These are the activations of a small neural network, seen along a few directions. Each row is one input.
In each table, some parts of the input vary, and every possible input appears once, in random order.
Descriptions start from the smaller parts, as in this example, which fits no table here: ring(5) and (point or ring(9) or (values(2) and line(6))).
Shared parts are said once, and a part with two or three values counts as separate values.
(in the rows, 100 means zero)

Other details of the inputs shift rows strongly along two fixed directions, in all tables alike. That doesn't count.

A family of inputs:
row 1: 106  99  85 105 109 111 111 107 104  94  89  95  87
row 2: 114 106  92  78  80  66  76 113 101 106 119  88 131
row 3:  77  97  70 119 115 103 105  91 103 107  81  98 101
row 4: 123 122 101  95  86  67  68 108  91 111 123  95 116
row 5:  61  78 162  64 104 104 122  59 107  78  99 106  83
row 6: 122 122 104 107  73  82  64 107  89 110 128 101 123
row 7: 127 117 105  96  90  66  71 114  88 120 122 103 119
row 8:  63  85 169  79  98 111 116  56 102  77 100 105  80
row 9:  60  75 159  59 104 103 124  61 109  76  97 106  86
row 10: 109 109  93 118 109 116 103 106  95  95  93 100  77
row 11: 106  90  86  98 114 109 118 115 104 102  88 101  92
row 12: 113 104  98 118 113 115 107 111  92 103  92 108  80
row 13: 105 101  89 116  97 125 108 106 103  94  94  99  94
row 14:  77  94  70 123 107 112 107  90 104 108  86 105 108
row 15:  78  98  69 115 121  98 107  91 104 109  81 103  97
row 16: 115 107  94  86  74  76  75 110 101 109 124  94 135
row 17: 107 108  94 121 103 120 102 106  95  93  93  97  81
row 18: 107 105  92 121  98 127 106 105 100  94  96 102  92
row 19:  81 104 180  66  75  66  75  59  91  93 134 104 113
row 20: 110  98  93 109 113 112 112 112  99 104  89 104  86
row 21: 100  90  80 100  98 121 116 111 109  92  91  97 103
row 22: 122 118  99  90  84  66  70 109  95 111 121  93 118
row 23: 104  97  86 108 103 116 109 108 103  92  89  92  90
row 24: 115 108  94  83  80  68  74 112  99 107 120  88 128
row 25:  81  91  74 116 126  97 111  98 101 118  81 111  99
row 26: 104  87  84  93 114 108 120 117 105 101  86 101  95
row 27: 104  96  86 112  97 124 110 106 105  94  93  99  98
row 28: 109  93  90 105 114 111 114 113 100 103  88 103  89
Description of these inputs: line(4) and (point or line(6)).
The inputs of row 18 and row 19 match in every part but the line(4) part. If row 6 is changed in the same way as row 18 into row 19, which row does it become?
Answer: row 17
Which other rows does row 9 become when the line(6) part takes its other values? List them by row number.
Answer: row 1, row 4, row 5, row 10, row 22
Which other rows agree with row 28 in the line(4) part? List them by row number.
Answer: row 7, row 11, row 12, row 20, row 25, row 26

A family of inputs:
row 29:  92  90  77 109 111 120 118 106 107  98  82 101  94
row 30: 109 113 106 104  91  91  83 103  93 103 114 101 106
row 31: 107 108 102 100  93  84  86 100  97 107 110  98 107
row 32:  53  80 193  55  92  88 107  42 100  81 111 112  91
row 33:  98  98  95  89  94  83  92 106 102 106 108  98 120
row 34: 111 104 104  95  87  92  88 105  98 104 110  98 112
row 35: 105 108 104 106  90  90  84 100  93 107 111 101 111
row 36:  42  73 171  79 116 122 136  41 108  77  87 114  69
row 37: 103  97  88 116 108 127 117 108 102  94  85  99  87
row 38:  98 101  94  94  94  83  90  99 101 109 107 101 120
row 39: 111  98  87 107 106 128 117 113 104  87  90  97  82
row 40: 104 109 102 103  94  84  83  99  94 106 109 100 107
row 41: 100  94  83 105 113 119 119 111 103  91  83  95  83
row 42: 114 111 106  96  89  91  88 105  97 100 113  99 108
row 43: 103 108 100  97  95  82  85 100  97 108 107  98 107
row 44: 112 102 104  92  87  92  90 107  99 101 112  96 113
row 45:  94  99  84 118 115 119 111 102  99  96  82 100  81
row 46: 111 102 102  89  91  85  90 106  99 100 110  94 109
row 47: 103 101  97  88  96  81  92 106 101 105 108  94 114
row 48:  99 107  96 100  98  81  85  96  97 109 107 100 112
row 49:  97 102  93  97  94  83  89  96 101 111 108 102 118
row 50: 101  98  88 120 108 127 115 106 101  97  86 100  85
row 51:  95  95  81 111 116 118 119 104 105  96  81  98  87
row 52: 106 107 100  94  95  82  88 102  97 105 106  97 109
row 53: 116 108 105  93  87  93  87 106  98 100 113  99 107
row 54: 105 103  89 118 109 127 114 108 101  93  89 100  80
row 55:  88  93  75 118 113 119 114  98 103 100  83 105  92
row 56: 110 104 102  93  91  86  88 104  99 103 109  97 108
row 57:  96  93  81 108 114 118 118 106 107  96  82  97  87
row 58: 107  91  89 111 121 118 121 114  99 106  84 112  84
row 59: 109 106 102  96  92  84  88 102  97 104 109  97 109
What is each input in this table made of?
Answer: point or (line(5) and line(6))
Start at row 30 and move only the line(6) part, one step at a time. The first step leads to row 35. Which rows follow, in order?
Answer: row 40, row 45, row 48, row 55
Which other rows does row 52 become when the line(5) part takes its other values? List them by row number.
Answer: row 32, row 41, row 43, row 45

A family of inputs:
row 60: 110  91  59 113 128 140 134 121 114  89  76 100  73
row 61: 111 102  80  90  93  74  86 106 100 109 100  88 115
row 62: 120  95 102  86  95  85  98 121  98 113 110 100 119
row 63: 107 105  84  94  76 101  89 102 109  99 120 100 127
row 64:  84  97  95 112 114 139 128 101 105  72  76  87  63
row 65:  82  90 178  69  85  78  89  65  88 104 120 120 104
row 66:  71  89 118 113 122 133 124  77  97  77  79 105  62
row 67: 115 102 104  99 100  83  93 117  93 123 109 111 117
row 68: 126  97  97  90  93  86  91 124  98 112 111  97 117
row 69:  70  87 177  79  71  94  90  58  95 101 126 121 125
row 70:  76  97 109 102  84  87  84  77 105 113 112 102 129
row 71:  93  93 110  74  98  67  96  91 103 109 104  96 122
row 72: 134 120  67 104  91  93  82 124 103 101 110  88 105
row 73: 104 105  72 107 108  73  90 114  99 128 101  99 120
row 74: 101 116  94 111  94  81  78  97  96 112 108  87 107
row 75:  65  82  92 125 115 151 132  83 103  82  77 110  84
row 76:  73  90 127  78  75  83  92  67 108  96 111  97 132
row 77: 132 123  66 116  97  87  81 119  97 113 108 103 106
row 78: 108 108  90  94  90  78  82 100 101 101 101  82 112
row 79:  83  97 182  77  83  83  85  63  89  96 121 113 103
row 80:  93  90  63 128 136 133 129 115 100  95  70 105  73
row 81:  69  83 114 106 125 130 129  79  97  84  77 111  64
row 82: 103 118 101 108  94  83  79  99  87 101 114  92 104
row 83: 107  95  98 120 110 147 129 114 102  80  79  88  69
row 84: 137 104  74 102  90  93  89 136  95 113 105  92 111
row 85: 122 109  61 106  95  79  85 120 103 107  96  82 114
row 86: 102 106 117  87 100  80  89  89  99 110 114 116 109
row 87: 132 125  69 117  96  92  78 116  95 110 107 100 104
row 88: 109 108  53 107  80 100  82 126 103 102 107  91 130
row 89:  92  98  80 119 114 133 127  99 108  84  68  81  72
row 90:  75  84 111  97 115 131 129  91 107  71  78  99  66
row 91:  93 105 114  97  78  95  85  78 102 105 120 117 126
row 92:  90  87 143  80  68  99  94  83 100  96 124 104 128
row 93:  83  84  84  99 126 130 138 110 108  86  72 101  77
row 94: 117 117  61 122  99  82  74 117  96 118 100  87 110
row 95: 129 110  63  94 102  86  96 130 106 113 108  98 116
row 96: 120 103  59 100 102  77  90 122 104 115  95  86 120
row 97:  79  99 167  65  88  75  89  54  94 100 122 122 101
row 98: 132 113  63  97  94  90  87 126 103 108 109  94 107
row 99: 134 122  82 125  91  98  80 128  89 114 107  92 106
row 100: 105  97 129  91  96  83  89 100  93 115 112 113 113
row 101: 117 125 100 107  91  89  80  98  94 105 115  98 103
row 102:  93  89  67 110 121 138 130 117 105  83  68  95  68
row 103: 112 100 131  87  83  91  87 101  95  95 115  93 106
row 104:  67  83 113 113 122 124 127  74 106  90  75 104  66
row 105:  65  84 133  91 112 133 128  77 105  65  80  98  63
row 106: 121 100 110  93  86  90  90 114  97 101 112  95 108
row 107: 108 116 122  85  84  88  86  90 103  90 121  90 102
row 108: 134 117  65 103  92  89  85 127 105 104 111  91 107
row 109:  75  85  94 111 133 127 136  97  99  94  75 111  76
row 110:  91  89  58 130 134 128 127 112 108 107  66 100  77
row 111: 114 109  60 115 102  79  80 116  96 124  99  94 110
row 112:  46  77 166  89 118 121 131  47  98  71  88 117  62
row 113:  99  89  56 114 127 135 131 127 109  88  68  95  75
row 114:  83  94 181  75  84  79  89  65  90  98 122 117 104
row 115:  90 102 136  76 100  75  96  79  98 110 117 120 112
What is each input in this table made of?
Answer: values(2) and line(4) and (point or line(6))
The inputs of row 73 and row 71 match in every part but the values(2) part. If row 69 is changed in the same way as row 73 into row 71, which row does it become?
Answer: row 92
The inputs of row 68 and row 100 match in every part but the values(2) part. If row 102 is changed in the same way as row 68 into row 100, which row does it become?
Answer: row 81
Which other rows does row 97 become when the values(2) part takes its other values? List them by row number.
Answer: row 98
Which other rows agree with row 109 in the values(2) part and the line(4) part? List them by row number.
Answer: row 66, row 75, row 80, row 81, row 82, row 112
Which other rows does row 72 become when the values(2) part takes its other values? List them by row number.
Answer: row 87
Which other rows does row 61 become when the line(6) part takes its other values? List them by row number.
Answer: row 71, row 78, row 85, row 89, row 96
Start at row 114 and move only the line(4) part, one step at a time. The first step leads to row 77. Which rows follow, in order?
Answer: row 112, row 104
